A small network was shown many inputs. Here are its activations along a few directions, one row for each input.
Each table varies a few parts of the input and shows all the possible inputs, shuffled.
Descriptions start from the smaller parts, as in this example, which fits no table here: one of 8 places around a ring, together with either a single point or one of 11 places along a line or (one of 3 separate values, together with one of 4 places along a line).
Shared parts are said once, and a part with two or three values counts as separate values.
In the rows, 128 means zero.

Other details of the inputs vary at random and push rows far along two fixed directions, the same in every table; ignore that.

Table:
r1: [125 132  95 122 153 135 112 104 140 136 130]
r2: [153 120 174 128 114 117 130 110 116 152 121]
r3: [119 109  90 104 142 152 114 128 141 138 126]
r4: [141 106 174 105 102 132 139 132  97 148 124]
r5: [122 128  93 132 146 130 104 132 132 128 137]
r6: [150  94 189 111 110 137 145 120 106 160 133]
r7: [124 108  92 114 136 150 113 126 148 120 137]
r8: [112 172 119 174 154  74 157 179 158  33  95]
r9: [136 104 170 121 101 131 152 122  98 153 136]
r10: [152 122 179 115 125 122 126 112 103 149 130]
r11: [142 150 176 127 104 141 135 123 103 150 131]
r12: [111 162 107 178 135  54 157 184 161  45 105]
r13: [111 116  82 112 129 148 125 116 138 140 122]
r14: [108 146  96 135 141 145 111 122 129 126 133]
r15: [144 145 180 122 113 143 129 131 107 147 134]
r16: [108 146 102 166 125  72 167 190 145  24 111]
r17: [124 125  95 129 140 130 107 118 158 144 133]
r18: [138 103 174 120 101 132 156 110 106 158 129]
r19: [119 133  94 122 152 133 106 122 125 128 141]
r20: [114 131  88 134 131 128 107 128 140 139 141]
r21: [125 124  97 128 145 129 102 133 154 135 138]
r22: [118 125  95 128 138 130 101 134 142 139 144]
r23: [127 149 104 123 150 160 107 128 148 134 135]
r24: [117 107  91 121 145 147 131 118 150 138 133]
r25: [118 112  88 109 138 148 123 119 146 138 119]
r26: [140 131 188 152 101  68 177 185 113  50 110]
r27: [119 138 104 128 156 148 105 124 142 124 130]
r28: [117 137  90 128 145 132 116 104 132 134 132]
r29: [155 117 178 124 118 118 124 122 111 149 126]
r30: [143 150 177 128 106 140 139 113 113 151 124]
r31: [126 151 102 126 146 158 114 117 153 137 129]
r32: [138 110 169 109  93 131 146 123  94 152 122]
r33: [133 128 189 156 114  69 186 189 112  63 113]
r34: [115 114  84 122 124 144 124 113 144 123 133]
r35: [146 123 170 131 106 117 132 107 106 156 123]
r36: [138 137 179 128 109 134 134 103 105 152 122]
r37: [140 131 168 124 112 117 133 111  91 146 132]
r38: [117 133  88 138 138 127 111 126 130 129 135]
r39: [112 141 102 130 150 146 105 130 131 122 135]
r40: [123 109  90 115 131 151 118 111 151 129 133]
Description of these inputs: one of 5 places around a ring, together with either one of 3 separate values or one of 5 places along a line.
The inputs of r2 and r29 match in every part but the place on the ring of 5. If r24 is changed in the same way as r2 into r29, which row does it become?
Answer: r6
Change only the place on the line of 5 in r15. List by row number the other rows that result.
Answer: r5, r19, r22, r39
Change only the place on the line of 5 in r14. List by row number the other rows that result.
Answer: r11, r20, r37, r38
Change only the place on the ring of 5 in r7. List by row number the other rows that result.
Answer: r16, r26, r34, r40

Table:
r41: [121 126 109 130 139 129 107 104 133 162 146]
r42: [125  99 109 104 135 167 114 127 122 143 141]
r43: [118  84 101 109 139 133 117 116 121 152 145]
r44: [116  86  95 110 119 138 138 105 140 151 137]
r45: [117  98 102 100 109 161 128 116 141 142 138]
r46: [126  85 101 114 132 144 112 121 118 145 147]
r47: [139 146 123 135 148 116 131 147 149  85 111]
r48: [128 118 115 129 147 129 102 102 145 162 141]
r49: [120 105 102 142 114 108 159 148 144  87 123]
r50: [117 167 128 150 150 124 140 153 142  98 123]
r51: [119 157 106 147 129 100 136 154 124 105 118]
r52: [152 140 204 159 100  80 153 146 104 111 124]
r53: [133 125 114 125 139 141  98 117 145 167 129]
r54: [112 127 114 131 130 132 171 154 148  86 114]
r55: [140 130 115 145 145  95 128 139 145  88 118]
r56: [147 125 206 122  83 118 142 108  81 164 109]
r57: [116 172 118 145 144 124 147 150 125  95 124]
r58: [121 139 116 119 129 150  98 117 135 151 148]
r59: [161 127 221 119  97 122 125 121 111 158 130]
r60: [141 118 107 108 141 139 102 108 140 159 122]
r61: [131 153 128 150 146 119 126 155 154  94 119]
r62: [107 163 122 146 143 129 146 140 128  88 109]
r63: [123 101 102 105 115 173 134 115 140 144 133]
r64: [112 135 109 115 121 154 105 104 121 141 134]
r65: [132 152 127 134 159 119 140 145 149  88 108]
r66: [122  90 100 105 131 146 111 129 121 159 134]
r67: [133 142 122 128 141 104 124 148 150  85 117]
r68: [114 124 121 130 150 127 150 165 131  86 120]
r69: [152 144 197 154  93  79 162 143  86 108 124]
r70: [132 137 121 161 142  99 124 146 150  98 126]
r71: [154  88 202 106  69 123 167 122 100 166 115]
r72: [126 147 107 119 129 162 112 112 116 150 143]
r73: [117 138 110 120 128 166 111 103 119 142 128]
r74: [130 140 126 123 153 165 110 113 146 156 134]
r75: [119 131  99 125 133 128 115 101 117 158 146]
r76: [123 161 124 151 138 120 131 155 141  94 125]
r77: [114 141 109 157 127 104 134 134 124  88 118]
r78: [107 140 110 151 134  92 139 129 127  95 115]
r79: [125 133 108 125 132 142 102 117 133 168 135]
r80: [118  97 109  99 130 153 108 129 123 140 146]
r81: [151 139 206 115  84 124 137 117  81 156 137]
r82: [167 107 208 114 110  99 138  98 103 161 121]
Describe the family of inputs behind these rows.
Answer: one of 6 places along a line, together with either one of 2 separate values or one of 5 places along a line
The inputs of r55 and r82 match in every part but the place on the line of 6. If r77 is changed in the same way as r55 into r82, which row does it become?
Answer: r78
Which other rows agree with r62 in the place on the line of 6? List them by row number.
Answer: r50, r54, r57, r65, r68, r74
Change only the place on the line of 5 in r51. List by row number the other rows that result.
Answer: r53, r56, r60, r79
Change only the choice among 2 separate values in r46. List by row number the other rows that result.
Answer: r49
Which other rows agree with r72 in the place on the line of 6? List them by row number.
Answer: r42, r47, r61, r63, r73, r76

Table:
r83: [126 178 123 150 146 128 131 154 167  90 108]
r84: [157  88 219 123  77  82 162 132  88 153 123]
r85: [163 130 177 105 116 168  94  70 132 217 135]
r86: [123 183 165 162 142  93 162 166 113  62 108]
r87: [ 88 162  27 151 166 110 104 157 145  72 134]
r88: [122 159 122 133 169 138 119 137 143 103 121]
r89: [145 134 153 127 140 131 104  79 107 181 137]
r90: [169 135 238 121 105 106 152 154  89 114 116]
r91: [164 114 236 120  88 121 154 149 100 134 131]
r92: [123  87  65  99 133 184  64  68 134 220 176]
r93: [135 122 111 119 153 128  93 130 139 129 133]
r94: [137 113 156 156 126  56 177 198 143  56 101]
r95: [144  89 204  96  76 153 152 118  75 179 134]
r96: [101 163  36 113 154 214  76  82 161 180 150]
r97: [130 173 135 178 173  60 150 181 156  38  98]
r98: [113 144  68 147 161  93 101 146 143  89 126]
r99: [120  73  67  74 141 218  87  93 141 207 160]
r100: [155 123 212 101  93 155 123 108  65 174 134]
r101: [151 122 229 126  75 123 158 142  79 136 132]
r102: [ 97 108  20 118 165 157 139 139 185  80 119]
r103: [127 168 108 157 136 108 113 120 156 128 119]
r104: [127 114 137 120  99 143 117 107 101 168 155]
r105: [ 89  89   7  98 139 189 105  70 146 168 146]
r106: [163  76 219 108  84 101 175 119 111 134 105]
r107: [129  54  85  74 113 190  96  35 124 232 150]
r108: [ 94 207  68 188 150  81 141 170 169  46 108]
r109: [138 106 210 132  71  86 174 149  77 130 118]
r110: [ 76 129  27 142 151 120 163 169 168  33 105]
r111: [121 115  79 134 153 125 105 147 164 110 141]
r112: [116 181 136 169 144  80 150 150 116  74 114]
Describe the family of inputs behind these rows.
Answer: one of 5 places around a ring, together with one of 6 places along a line
The inputs of r83 and r96 match in every part but the place on the ring of 5. If r90 is changed in the same way as r83 into r96, which row does it become?
Answer: r100
Change only the place on the line of 6 in r93. List by row number the other rows that result.
Answer: r85, r94, r97, r106, r111
A walk changes only the place on the line of 6. It starts at r108 and steps to r112. List the rest of the walk in order.
Answer: r87, r104, r109, r105
